grid = 874	465	583	141
grid[-4]	874
grid[-1]	141
grid[-2]	583

data = ((655, 798, 168, 451, 215, 555, 763, 444, 359, 660, 269), (495, 574, 447, 570, 153, 543, 761, 533, 590, 780, 508), (545, 547, 521, 141, 466, 555, 592, 122, 393, 293, 602))
data[0][0]: 655
data[:, 4]: [215, 153, 466]
data[0][9]: 660
data[1][2]: 447
data[:, 2]: [168, 447, 521]
data[0][8]: 359
data[0][3]: 451
data[2][6]: 592
data[2][4]: 466
data[2][10]: 602
data[:, 1]: [798, 574, 547]
data[1]: [495, 574, 447, 570, 153, 543, 761, 533, 590, 780, 508]
data[0][5]: 555
data[:, 8]: [359, 590, 393]
data[1][0]: 495
data[0][2]: 168

m =
array([[ 20,   1, -14, -23, -25, -26, -26, -26, -24, -18,  -7,  13,  31,
         41,  37],
       [ 26,   6,  -9, -21, -24, -26, -25, -26, -25, -21, -10,   5,  27,
         41,  39],
       [ 43,  37,  19,  -1, -14, -23, -25, -27, -27, -27, -24, -18,  -4,
         14,  31],
       [  6, -10, -21, -24, -27, -27, -26, -24, -20,  -9,   7,  27,  41,
         39,  26],
       [ 27,   8,  -8, -19, -25, -27, -27, -27, -24, -20, -11,   6,  25,
         40,  41],
       [ -5, -18, -22, -26, -26, -27, -25, -22, -14,   2,  21,  37,  41,
         34,  14],
       [-23, -15,  -1,  16,  35,  42,  35,  17,  -2, -16, -24, -26, -28,
        -27, -27],
       [ 42,  39,  22,   3, -13, -22, -26, -27, -28, -28, -24, -18,  -6,
         10,  31],
       [ 17,   0, -16, -22, -26, -27, -27, -25, -23, -16,  -4,  14,  33,
         42,  36],
       [ -7,  12,  31,  41,  39,  22,   2, -13, -22, -25, -27, -27, -27,
        -24, -18],
       [-26, -26, -22, -16,  -1,  17,  37,  42,  33,  16,  -4, -15, -23,
        -25, -27],
       [-16, -24, -27, -26, -27, -26, -23, -15,  -1,  19,  38,  43,  34,
         15,  -5],
       [-17, -22, -26, -26, -27, -26, -22, -15,  -2,  18,  35,  43,  35,
         17,  -3]])
m[0][0] -> 20
m[3][0] -> 6
m[0][7] -> -26
m[3][12] -> 41
m[5] -> [-5, -18, -22, -26, -26, -27, -25, -22, -14, 2, 21, 37, 41, 34, 14]
m[4][3] -> -19
m[:, 3] -> [-23, -21, -1, -24, -19, -26, 16, 3, -22, 41, -16, -26, -26]
m[7][0] -> 42
m[0] -> [20, 1, -14, -23, -25, -26, -26, -26, -24, -18, -7, 13, 31, 41, 37]
m[11] -> [-16, -24, -27, -26, -27, -26, -23, -15, -1, 19, 38, 43, 34, 15, -5]
m[3] -> [6, -10, -21, -24, -27, -27, -26, -24, -20, -9, 7, 27, 41, 39, 26]
m[8][5] -> -27
m[7][7] -> -27
m[12] -> [-17, -22, -26, -26, -27, -26, -22, -15, -2, 18, 35, 43, 35, 17, -3]
m[5][9] -> 2
m[9][9] -> -25
m[11][0] -> -16
m[2] -> [43, 37, 19, -1, -14, -23, -25, -27, -27, -27, -24, -18, -4, 14, 31]
m[5][13] -> 34
m[4][8] -> -24
m[5][1] -> -18
m[5][11] -> 37
m[6][0] -> -23
m[:, 7] -> [-26, -26, -27, -24, -27, -22, 17, -27, -25, -13, 42, -15, -15]
m[8][3] -> -22
m[:, 8] -> [-24, -25, -27, -20, -24, -14, -2, -28, -23, -22, 33, -1, -2]
m[:, 10] -> [-7, -10, -24, 7, -11, 21, -24, -24, -4, -27, -4, 38, 35]
m[0][12] -> 31
m[4][14] -> 41
m[9][4] -> 39
m[:, 14] -> [37, 39, 31, 26, 41, 14, -27, 31, 36, -18, -27, -5, -3]
m[0][1] -> 1
m[7][2] -> 22
